Each row below holds a small network's activations on one input, seen along a few directions.
Each table varies a few parts of the input and shows all the possible inputs, shuffled.
Descriptions start from the smaller parts, as in this example, which fits no table here: one of 2 separate values, together with either a single point or one of 9 places along a line or (one of 5 places around a ring, together with one of 6 places along a line).
Shared parts are said once, and a part with two or three values counts as separate values.

Other details of the inputs vary at random and push rows far along two fixed directions, the same in every table; ignore that.

Table:
x1: [  9  -3  -9  26  22  -2  17  15  -6  20 -15]
x2: [  7  11 -27 -16   0 -11  -9  -9   7 -26   7]
x3: [ -8  -5  42  -8 -24   4  -9 -17   3   4  11]
x4: [ 21   1 -29  -6  -3  -9  -7 -12   7 -34  16]
x5: [  8  11 -39 -17 -10 -18 -10 -10   2 -36   8]
x6: [ -1  -5 -11  16  17  -4  15  12 -21  36  -8]
x7: [  6  11 -31 -16  -4 -18  -6 -10   4 -31   9]
x8: [ -8  -1 -13  13  14 -12  20  19  -9  33 -13]
x9: [ 12  -5 -34 -18 -14 -16  -8 -13 -14 -28  17]
x10: [ -5   8 -10  15  26  -3  15  18  -7  28 -23]
x11: [ 21   0 -36  -6 -13 -16  -7 -13   4 -42  15]
x12: [ -5   1 -12  11  22   5  13  29 -13  27 -13]
x13: [  4  -1  42   2 -14  17 -10  -9  18  -9   4]
x14: [ 22   2 -29  -7   1   0 -10  -3   1 -43  15]
x15: [ -5  11 -11  16  25   4  10  24 -10  20 -19]
x16: [-12  -1  44 -11 -18   8 -10  -6  19  10   4]
x17: [-17  -2  50  -6 -26   5  -8  -5  17  13   0]
x18: [  1  -4 -10  13  19   4  15  16 -25  31 -11]
x19: [-30 -27 -21  34  27  12  20  -4  -7  18 -18]
x20: [ -7  -4  49  -8 -16  21 -15  -7   0   3   8]
x21: [ -5  -6  44 -10 -14  12 -10 -13   2   6   6]
x22: [ 19   1 -30  -4  -7 -15  -3 -12   4 -35  15]
x23: [-10  -1  44 -15 -16  11 -10  -7  17   4   3]
x24: [ -4  10 -12  15  24   2  15  20  -8  24 -21]
x25: [-12   0  50 -13 -17  19  -9  -3  16   6   2]
Each input here is: either a single point or (one of 4 places along a line, together with one of 6 places along a line).
Q: Change only the place on the line of 6 in x24. List by row number the other rows that result.
A: x2, x5, x7, x10, x15

Table:
x26: [  4   9 -32 -11  12  -8   3  13 -14   2  -1]
x27: [  1 -11  -3 -14 -17   3 -14 -26   4 -35  19]
x28: [ -7  -9 -37   5  17  -1   7  -1  -9  -5  -2]
x29: [ -7 -13 -38   5  12  -6   9  -5 -10  -3  -1]
x30: [ -6   6  22   9  14  11   9  26 -10  42 -16]
x31: [ 20   5 -28  -4   9 -11   7  16 -18   4   3]
x32: [  3  14  -1 -31 -18  -7 -17 -11  16 -31  12]
x33: [  7  -5 -33  17  12  -8   9   0  -5  -7  -3]
x34: [  3  11  24  17  12   4  12  28  -2  37 -20]
x35: [  5  -6 -34  17  11 -10  10   0  -4  -6  -4]
x36: [ 10   7   1 -29 -24 -10 -16 -13   5 -26  21]
x37: [ -1 -13 -35   9  10  -7   9  -3 -14  -2   0]
x38: [  1  10 -35 -10  12 -12   7  13  -7   3  -6]
x39: [ -1   7  23  17   5  -5  13  20  -6  44 -16]
x40: [ 13  12 -31  -1   7 -20   6  14  -8   3  -3]
x41: [ 18  10   4 -25 -21  -7 -17 -12   6 -29  19]
x42: [  3  -7 -33   8  22   5   7   4  -7 -10  -2]
x43: [ 12 -12 -31  13  12  -2   9   1 -14  -6   4]
x44: [-11   2  20  10   4  -5  13  17 -10  48 -16]
x45: [ -1  -8  -3 -16  -9  12 -17 -24   7 -38  17]
x46: [-10  -7  -7 -17 -11   4 -13 -25  17 -38  13]
x47: [ -3 -11  22  34  10  10  15   9  -4  33 -14]
x48: [-10   7  54 -15 -16  17 -14  -1  10  10   1]
x49: [-13 -14  52   4 -12  25 -10 -14  10   3   4]
x50: [ 10   9   0 -27 -25 -14 -15 -14  11 -26  18]
x51: [  3 -10 -35  15   9 -13  12  -3  -6  -3  -2]
x52: [  9  12 -31  -8  15  -6   4  16 -11   0  -4]
x53: [-14  -5  20  30  18  14  14  11   1  30 -21]
x54: [ -7  12  21  17   9  -3  13  23   1  40 -22]
x55: [-18  -7  51   4 -10  25 -10 -14  18   0  -1]
x56: [ -4   5  23  15   6  -3  14  20 -11  46 -14]
x57: [-16 -13  51   4 -14  23 -10 -17   9   4   2]
x58: [  9   5 -33  -5   6 -21  10  10 -14   9   0]
x59: [  8  -2 -32  15  17  -3   8   2  -4 -11  -5]
x60: [  2   8 -33 -11  11 -10   4  13 -13   4  -2]
x61: [ -9 -11 -39   5  17  -4   9  -2  -7  -3  -3]
x62: [ 11  11 -33  -2   7 -22   8  12  -6   4  -4]
x63: [-13 -12  51   8 -21  15  -7 -18  12   4   4]
x64: [ 16   5   4 -31 -19   0 -18  -9   0 -27  22]
x65: [-16  -8  50  11 -21   9  -7 -18  24   3  -1]
x66: [ -2 -12 -35   7  15  -2   8  -2 -14  -5   0]
x67: [  5  15   0 -30 -18  -5 -18  -9  14 -32  13]
x68: [ 10   5 -31  -7   8 -15   7  12 -19   6   1]
x69: [-14   9  20   9  11   4  11  23  -3  42 -21]
x70: [  9   6   3 -33 -17   0 -19 -11   1 -27  20]
x71: [ 15  12 -30   0   9 -18   7  15  -9   2  -3]
x72: [ 22   8   5 -24 -20  -4 -17  -8   7 -30  21]
x73: [-16  -5  19  33  12   6  15   9   5  30 -21]
x74: [ -7  -9  53  12 -19  16  -8 -17  15   3   2]
x75: [-15   2  19   8   7  -2  12  19  -9  48 -17]
x76: [  9 -11 -32  13  11  -4   9  -2 -14  -4   2]
x77: [-14   4  53 -15 -22   9 -12  -4   9  14   3]
x78: [-11   5  54 -14 -20  11 -12  -4   8  13   4]
x79: [ -3  -4 -36  11  18  -4   9   1  -2  -9  -6]
x80: [ 15  15   3 -25 -16  -4 -18  -8  12 -34  13]
x81: [  8  13 -33  -3  10 -19   7  13  -3   1  -6]
x82: [ -5  -8  -5 -17 -11   9 -16 -24   9 -37  17]
x83: [ -3  -8  23  36  13  10  14  12   0  31 -17]
x84: [ -7  -6  -5 -16 -11   7 -15 -24  15 -39  14]
x85: [ 10  -4  -1  -6 -15   3 -15 -23  12 -40  16]
x86: [ 18  13   4 -24 -20  -6 -18 -10  10 -31  16]
x87: [-13  10  53 -14 -17  14 -12  -1  16   9  -2]
x88: [ -3  11  56 -10 -15  16 -13   4  17   6  -1]
x89: [  0 -13 -35  12   8 -11  12  -4 -10  -1  -1]
x90: [  3 -12 -34  12   9  -9  11  -2 -12  -3   0]
x91: [  5 -12  -1 -13 -15   6 -15 -26   2 -35  19]
x92: [ -1  -3 -35  12  19  -2   9   2  -3  -9  -5]
x93: [  6   9  24  19  10   1  12  26  -4  40 -17]
x94: [ 14   5 -29  -7  10 -11   5  12 -20   5   2]
x95: [  8  14 -31  -5  13 -11   6  16  -7  -1  -6]
x96: [ -1  -4 -36  14  14 -10  11   0   1  -7  -7]
x97: [-21 -15  49   3 -21  13  -7 -20  13   7   2]
x98: [ 12   5   4 -32 -16   3 -19  -8   1 -28  21]
x99: [  0   4  24  15   7   0  13  20 -12  44 -14]
x100: [  3 -10 -34   7  21   5   7   4 -12  -6   0]
x101: [-23  -6  48   5 -14  16  -7 -16  26   0  -4]
x102: [ -5 -12  -5 -17 -15   4 -15 -26   7 -35  18]
x103: [  8  -8 -33  15  10  -9  10  -2  -9  -5   0]
x104: [-17   5  18   7  10   1  12  21  -6  46 -19]
x105: [ -5  -5  -4 -15  -9   9 -15 -23  14 -40  15]
x106: [ 10  -3   0  -7 -10   7 -15 -19  16 -43  15]
x107: [ 13  14 -31  -2  11 -15   6  15  -6  -2  -5]
x108: [  8   5 -32  -8   7 -17   7  11 -18   8   1]
x109: [-13 -10  50  11 -22  11  -6 -18  18   4   2]
x110: [-12  -6  52   8  -9  24  -9 -10  21  -3   0]
x111: [  4  -3 -33  15  15  -6   9   1  -2 -11  -5]
x112: [ -5   8  23  10  14  10  10  27  -5  38 -19]
x113: [ -3   7  22  17   4  -6  14  19  -5  45 -16]
x114: [ -9 -15  21  29  13  14  14   8 -11  35 -13]
x115: [ 11  15   3 -29 -15   0 -19  -8  11 -34  13]
Q: What do these inputs look like to the network?
A: one of 2 separate values, together with one of 5 places along a line, together with one of 9 places around a ring
Q: Changing only the place on the line of 5 turns x103 into x74. The same change can be made to x26. Which row results?
A: x48
Q: Changing only the place on the line of 5 turns x84 into x105. The same change can be made to x67. Which row results?
A: x95
Q: Changing only the place on the line of 5 turns x33 into x35. The same change can be made to x39. Which row results?
A: x113
Q: Change only the place on the ring of 9 in x70. List by row number the other rows that result.
A: x41, x48, x52, x80, x86, x94, x99, x115
Q: Change only the place on the line of 5 in x110. List by row number the other rows that result.
A: x53, x79, x92, x101
Q: Change only the choice among 2 separate values in x52. List by row number the other rows that result.
A: x55

Table:
x116: [ 13  -1 -34  -8   3  -9  -2 -12  -1 -22  11]
x117: [  6   2 -17  18  21 -11  19  15 -12  26 -14]
x118: [-10  -7  12  -2  -1  13  -5  -4   1  -6   0]
x119: [ 15   6 -32 -18   6  -6  -3   2   2 -23  10]
x120: [-10  -8  11   3  -7   4  -3  -3   7  -2   3]
x121: [ 6  2 16 -1 -6 -2  1 -7  6  2  1]
x122: [  0 -11  14   2  -5   6   0  -7   5   0   6]
x123: [  5   2 -34 -12   6  -3  -7  -9  -6 -27   4]
x124: [-9 -6 12  0 -2 13 -4 -5  1 -5  2]
x125: [ 6  3 15 -5 -5  2 -3  3  8  2  5]
x126: [  6  -7 -36  -6  -3  -8  -2  -6  -2 -27  13]
x127: [ 22   3 -31 -14   1 -10  -3   2  -2 -22  12]
x128: [ 14   6 -33  -9  -5 -16  -1  -6  -2 -26   8]
x129: [-16  -3  19 -18 -17  -3  -2   0 -10  24   5]
x130: [-10  -6  22 -21 -11  -2  -2  -3 -11  26   7]
x131: [-5 -2 13 -2 -1  6 -3 -9  9  1  0]
x132: [-7 -9 13 -2  0 11  0 -6  8  0  3]
x133: [-8 -6 14  3 -3 10 -5 -4  0 -3  4]
x134: [ 13   8 -32 -16   4  -3  -7   3  -5 -26   8]
x135: [-3  6 11 -7 -8  4 -5  6 11 -2  0]
x136: [-5  8 14 -4 -2  6 -4 -4  3 -3 -2]
x137: [-7 -2 13 -4  1  6 -4 -9  9  1 -3]
x138: [-1  4 16 -3 -1 -1 -3 -5  8  1  2]
x139: [ 7  5 15 -2 -8  5 -7  4  0 -2  3]
x140: [  6  -8 -35 -14   8  -2  -2  -8   0 -27  10]
x141: [  3  -5  15   3  -6   0  -1 -11   5   2   1]
x142: [ 4  5 15  1 -8  1 -3 -6 -1 -3  0]
x143: [  1   6 -18  11  24   1  13  25 -14  22 -18]
x144: [ 1 -2 15  5 -8  3 -4 -9 -2 -1  0]
x145: [ -2  -3  12   5 -12  -2  -3  -8   6   0  -1]
x146: [-1  7 15  0 -5  2 -5 -5  0 -3  1]
x147: [ -6  -9  12   5 -11   4  -1  -4   5  -2   3]
x148: [ 13   0 -33  -6   0  -8  -6 -11  -9 -26   9]
x149: [-8  7 12 -4 -6  1 -3 -3 10 -2 -2]
x150: [ 2  5 16  1 -6  1 -4 -5  0 -2  0]
x151: [-3  5 15 -5  0  4 -1 -5 10  2 -1]
x152: [  1   5  13  -3 -10   0  -4   6   8  -1   3]
x153: [-1  6 12 -4 -8  0 -6  6 10 -1  2]
x154: [-12  -7  10   1  -6   8  -1  -3   8  -3   1]
x155: [-7  2 12  0 -2 10 -6 -8  2 -2 -1]
x156: [  9   6 -33 -17   9  -8  -1  -6   1 -24   5]
x157: [  0   7 -17  19  23  -6  14  17 -17  22 -15]
x158: [  1   4  14 -10   0   7  -3   4  10   1  -1]
x159: [-19  -2  25  32  12   4  15  15  -1  48 -24]
x160: [ 15  -2 -33  -9   1 -11  -3 -13  -2 -24  11]
x161: [ 13   1 -17  15  18  -7  18  22 -11  27 -11]
x162: [-3 -2 14  1 -2  3 -4 -9  8  2  2]
x163: [-13  -3  22 -18 -12   1  -5  -2 -18  23   4]
x164: [-14  -8  10  -1  -4   8  -2  -3   8  -4  -1]
x165: [  7   3 -17  18  13 -10  18  26 -12  26 -14]
x166: [ 8  4 17 -2 -9  4 -5  4 -1 -1  2]
x167: [-6  7 15 -5 -1  6 -6 -4  3 -4 -5]
x168: [-10  -1 -23  18  21  -4  16  15  -8  23 -21]
x169: [  4   3  13  -3 -12  -1  -5   5   8  -2   2]
x170: [-4  5 11 -9 -6  4 -5  6 11 -3 -3]
x171: [  2 -12  15   3  -6   4   1  -8   4   0   5]
x172: [-9  6 12 -5 -5  1 -3 -2 10 -3 -6]
x173: [ 5  6 15 -3 -7  5 -6  4  1 -1  3]
x174: [-5  1 13  3 -3  6 -8 -8  1 -1  0]
x175: [-3 -8 14  4 -7  8 -4 -6 -2 -3  4]
x176: [ -2  -3 -21  24  15  -9  16  13 -12  24 -16]
x177: [ 0 -9 14  4 -9  8 -2 -8 -3 -4  4]
x178: [  9  -6 -34  -6   1  -3  -4  -7  -9 -28  14]
x179: [ 4  4 15 -5 -2  3 -4  4  9  3  4]
x180: [ 11   2 -34  -7   1  -7  -7 -11  -7 -27  11]
x181: [ -3  -1 -22  23  17  -8  16  14 -10  25 -15]
x182: [ -8   0 -23  19  20  -5  16  14  -8  23 -17]
x183: [  4   6 -18  16  21  -3  12  25 -15  23 -13]
x184: [ -2   4  14   1 -10  -5  -2  -3   7  -1  -1]
x185: [ -1 -10 -21  24  14  -6  20  15 -14  22 -12]
x186: [ -2 -10 -20  19  24  -2  18  14 -12  23  -9]
x187: [ -3 -11  14   2  -3   6  -1  -6   5   1   5]
x188: [-6  6 13 -1 -7 -3 -4 -2  8 -2 -1]
x189: [-4  5 13  1 -9 -3 -2 -2  8 -1  0]
x190: [ 15   6 -31 -11   4 -12   0  -7  -2 -21  10]
Q: What do these inputs look like to the network?
A: one of 3 separate values, together with either a single point or (one of 4 places along a line, together with one of 6 places along a line)
Q: Changing only the choice among 3 separate values turns x157 into x138. The same change can be made to x163. Which row results?
A: x130
Q: A walk changes only the place on the line of 6. It starts at x158 and steps to x119. List the rest of the walk in order.
A: x179, x125, x127, x161
Q: A walk changes only the place on the line of 6. It starts at x121 and steps to x117. List the rest of the walk in order.
A: x190, x138, x151, x156
